These are the activations of a small neural network, seen along a few directions. Each row is one input.
Each table varies a few parts of the input and shows all the possible inputs, shuffled.
Descriptions start from the smaller parts, as in this example, which fits no table here: ring(8) and (point or (values(2) and line(4)) or ring(9)).
Shared parts are said once, and a part with two or three values counts as separate values.

Other details of the inputs shift rows strongly along two fixed directions, in all tables alike. That doesn't count.

Rows:
x1: [-36  19 -12  -2   0  -7 -10 -35   0  30  10  12 -43 -30]
x2: [ 21  -5 -12  -4 -25  23  -4 -13   2   6   2  21   5   2]
x3: [ -7  -4   7 -13   7 -25  10  38   6 -30 -25 -37   6   3]
x4: [-5  6  2 12 11  5  9 -4 -6  7 -3  1 13  8]
x5: [-35  30  -1   0   1 -18  16 -11   9   2  25  21 -17 -18]
x6: [ 23   2  21   9 -15  35   3 -33   6  10  23  44  53  15]
x7: [ 39 -11  -1  -8 -35  26 -16   4   7  -5  -4  15  31   9]
x8: [-22  -7  -9   3   5  -5   2   2  -3   5   4   1 -22  -3]
x9: [-17  28   6  -4 -16  12   2 -36   1  24  45  50  -7 -19]
x10: [-30  -2   3   7  -3   1   8 -27   7  27   5  20 -20 -31]
x11: [  8   5  10  -7 -16   5  -9   8  -2  -1   8   0  13   0]
x12: [10 -8 -1 -2 17 -2  3 -7 -7 10 -6 13 -9 -3]
x13: [ 26 -13  19  -9 -13  12  14  13   9 -29  -8  -6  32  16]
x14: [ -2  19  -6  -3  30 -31   1  17   3 -24   4 -32   2  14]
x15: [-13   4   0  -3   8 -31   7  47   3 -30 -20 -41  -2   5]
x16: [ 28 -16   2   0 -27  43 -14 -23  -5   2  -3  13  16   5]
x17: [  0  -8  -1   2 -15  27   3 -13   0  16  14  29   9   3]
x18: [-28  10 -23   1   7 -28  -7  -1   4  10  -8 -11 -52 -21]
x19: [ 51 -26  10  -4  -5  23   1   0  -6   4  -9  16  33  23]
x20: [ 29   2  11 -14  16  -4   5  11   3 -15  -3   3  12  14]
x21: [  8   3 -10   6  17  -9  -1   7  -5  -3   0 -19   7  10]
x22: [-11  -4  -1  12  33 -25   7  26 -11 -24 -28 -47  -6  16]
x23: [ 35 -22  -8   0 -18  16  -9  11  -2 -19 -20 -14   4  15]
x24: [-8  2  3 -6 -6  3 -6 12  6  1  6  6  8 -2]
x25: [ 20 -15   9  12 -36  44   8 -26   3  16  15  40  35   1]
x26: [-55  21 -10   4  14 -31  -2 -17  -7  31  19   4 -58 -33]
x27: [ 30 -11  18   7  -3  14  -6  20  -1 -14 -16 -11  55  27]
x28: [ 22 -26   5   2  -6   3  -5  24 -14 -21 -13 -33   3  21]
x29: [ 16   1  -3   0  17 -15 -12  30   1 -19  -8 -33  24  13]
x30: [ 14  -8   2  -5   0  -3   2  27 -12 -22 -11 -37  -1  17]
x31: [-27  27  -6 -17  33 -42   4   8   0  12   1   6 -27 -18]
x32: [-10   7   0 -11  16 -22   6  36   4 -32  -5 -30 -10  17]
x33: [ 13  -8  -8  14  14   0  -6   2  -6  -3  -3 -15   7   6]
x34: [-37  12  -1  21  21 -13   1 -20  -1  31   4  11 -20 -19]
x35: [ 38   1   2  -6 -40  40  -7 -26  11   4  20  49  26   5]
x36: [ 14 -26  11   5 -22  31   9 -22   2   3  -3  20  21  -3]
x37: [-32  -2  -5  13  13 -29   6  16   0  -4 -13 -28 -32 -12]
x38: [-12  18  -7 -21   9 -27 -12  24   0 -24 -15 -38 -16   2]
x39: [-18   3   1   0 -20  23  18 -45   5  35  23  54   1 -25]
x40: [-41  11  -8  14  -5   2  12 -34  -1  29  24  40 -25 -30]
x41: [-50  25 -20  15  33 -36  -7 -23   1  35  18   3 -44 -32]
x42: [-25  -7  -5   4  18 -20  -2  22   2  -4 -14 -31 -32  -4]
x43: [ 24  -9  -5 -13  -5   4  -5  21  -6 -26 -24 -43   3  21]
x44: [ 42 -30  13   4   9   8  -8  14  -3  -1 -27 -13  14  13]
x45: [ 10  15   4 -14 -21  22  -8 -26   4   1  18  26  10   2]
Each input here is: line(5) and (values(3) or line(6)).
Q: The inputs of x28 and x30 match in every part but the line(5) part. If x22 is changed in the same way as x28 into x30, which row does it become?
A: x4
Q: The inputs of x19 and x44 match in every part but the line(5) part. If x17 is changed in the same way as x19 into x44, which row does it become?
A: x42
Q: List by row number the other rows that have the line(5) part in common with x5.
A: x6, x9, x13, x14, x20, x32, x35, x45
Q: List by row number the other rows that have the line(5) part in common with x31.
A: x3, x7, x11, x15, x24, x27, x29, x38
Q: A walk changes only the line(6) part. It starts at x18 and steps to x1. List the rest of the walk in order.
A: x26, x42, x37, x10

Rows:
x46: [ 10 -23  -3 -11 -26   2  -5  29  -2 -11 -22 -25  -8  -1]
x47: [-17 -16   6   5   2  -2  17   1   6  16   2  17 -13 -19]
x48: [-30   8 -18  -4  14 -14 -11 -21  -1  32   9  25 -56 -28]
x49: [-56  25 -18  22  55 -46  20   1  -9  11   2 -19 -28  -9]
x50: [-40  39 -25  11  -8  -3 -17 -32  11  29  37  36 -15 -31]
x51: [ 35  -8  -5  -2 -16  25 -13  20  -4 -35  -7 -37  35  42]
x52: [ 19 -10  -3  -3 -53  34  -3 -17  14   7  17  38  11 -12]
x53: [ 22 -27  12  19  17   3  -8  33   2 -13 -20 -34  40  26]
x54: [ -5   3   5 -18 -11   5  29   1   2 -12  14  17   3   4]
x55: [ 14 -35   4   9 -42  46  -6 -31   6  30  12  41   3 -16]
x56: [ 17  11  11 -23 -24  39   5 -47   7   7  14  42  25  -4]
x57: [ 29 -12  -9  12  17   0  -7  -1 -17  -9 -14 -33  -6  17]
x58: [ 43 -23  -1 -13 -12   5 -21  34  -5 -16 -35 -26   5  20]
x59: [-40  16 -30  20  37 -31   3   6 -12  -1 -10 -43 -39  -3]
x60: [-24  18  -5 -15  24 -36   4  14  -1  17  -7  11 -26 -14]
x61: [ 17 -31  21  23   6   9  19  21  -8 -29 -25 -35  29  29]
x62: [ -2   1 -10 -19 -29  14  12  -7  -1 -12  13   7 -16   3]
x63: [ 14  -5  11   9 -54  42 -14 -26  11   2  21  32  28  -3]
x64: [ 33  -6   2  -5  -5   2 -26  16  -8  -2 -12 -26   9   8]
x65: [-22  11 -16   0  37 -40 -15   9  -8   3  -4 -39 -50 -13]
x66: [ 38  -7  10 -19 -12   0  -6  19  16 -37 -33 -28  31  14]
x67: [-41  22 -14   8  31 -19  22 -42  -5  42  20  55 -42 -26]
x68: [-22  37 -24  -9  25 -51 -13  16   2 -12   5 -34 -43 -12]
x69: [ -8   7   5 -22   6 -19  -5   8   2  -3 -30 -19  -4 -14]
x70: [-47  26 -13  -1  28 -20  19 -47  -2  27  -2  17 -42 -36]
x71: [ 36   0  13 -16 -18  40   7 -21   2   6  22  57  33  17]
x72: [ -8   6  -9  11 -20  20 -25 -17  -1  31  14  20  14 -13]
x73: [ 33  10  13 -10  -1  22   3 -18  -5  -1  28  27  36  17]
x74: [  3 -17  -8  17   8   1 -21  20   1  -5 -15 -39   2  11]
x75: [ 42 -18  12  20  14  20   6 -16 -11   8   1  11  36  19]
x76: [  1   0   5  -8 -19  13   2  13  -4 -38   0 -33  -2  21]
x77: [ 10 -25   7  26 -27  42   2 -29  -8   6   1   9  11   7]
x78: [-40  38  -9  -2  16  -8  10 -19   0  13  36  26   4  -6]
x79: [-52  27 -11   0  46 -61   0  41  -3  -2 -13 -43 -18  -9]
x80: [-28  28 -11   4  30 -45   2  35   9 -19  -1 -31   2   2]
x81: [ 13 -19  11 -10  11  -1  -5   5   7  -9 -35 -26   3  -1]
x82: [-12   5   0  -8  -6 -19  19  18  15 -10   4   9  -3 -12]
x83: [  7 -14  13   6 -35  24 -16   5  -3  -1  -7 -10  14   2]
x84: [  5  14 -16 -26   3  -8   0  10  -4 -20  -2 -11 -30  15]
x85: [-42  -2  -3   8  16 -30  -3  23  -2 -13 -14 -53 -48  -9]
x86: [-47  16   0  -8  -7 -14  17 -18   4  42  21  49 -23 -43]
x87: [ 20 -22   9  -2  22  -8   1  24   3  -5 -22  -7   0  12]
x88: [  4   9   6  -9  32 -40  -6  35  -8  -7 -16 -34   1   5]
x89: [-40   5  -6  12   8  -2  35 -38  -4  34  21  49 -27 -33]
x90: [ 11 -19  29   6 -15   9   1  26   0 -13 -16 -16  36  14]
x91: [ 31 -21  -9   9 -12  34  -4 -32  -9  17  -3  31  -3   7]
x92: [ 33   5   9  -5  19 -22  -6  35   5 -31  -8 -29  27  19]
x93: [ 15 -30  -7  13 -30  37  10 -27  -7  14   1  24  -2  -5]
x94: [ 38  -4  -7  -9 -25  16 -17   4   9  -9  -5  14   7   9]
x95: [-34  -1  21  22 -11  23   6 -44   7  43  32  56   5 -26]
x96: [ 49 -31  21   8  19   4 -11  25  -4 -15 -17 -27  37  26]
x97: [ 17  21  -4 -10 -17  27 -12 -42  -7  15  39  34   4   2]
x98: [ 17 -11  23   6 -12  -2   4  36  11 -40 -13 -28  38  23]
x99: [  4   1  25   1 -28  39  13 -24   2  -3  29  37  39  11]
x100: [-20  26 -11 -18  33 -54   8  34   9 -19  -9  -9 -29  -5]
Q: What do these inputs look like to the network?
A: line(5) and (point or (values(2) and ring(5)))
Q: The inputs of x86 and x54 match in every part but the line(5) part. If x79 is changed in the same way as x86 into x54, which row does it become?
A: x78
Q: The inputs of x59 and x50 match in every part but the line(5) part. If x77 is changed in the same way as x59 into x50, which row does it become?
A: x63
Q: List by row number the other rows that have the line(5) part in common with x74.
A: x47, x48, x53, x55, x65, x81, x85, x87, x95, x96
Q: Which other rows does x98 become when the ring(5) part takes its other values? List them by row number.
A: x80, x82, x92, x100
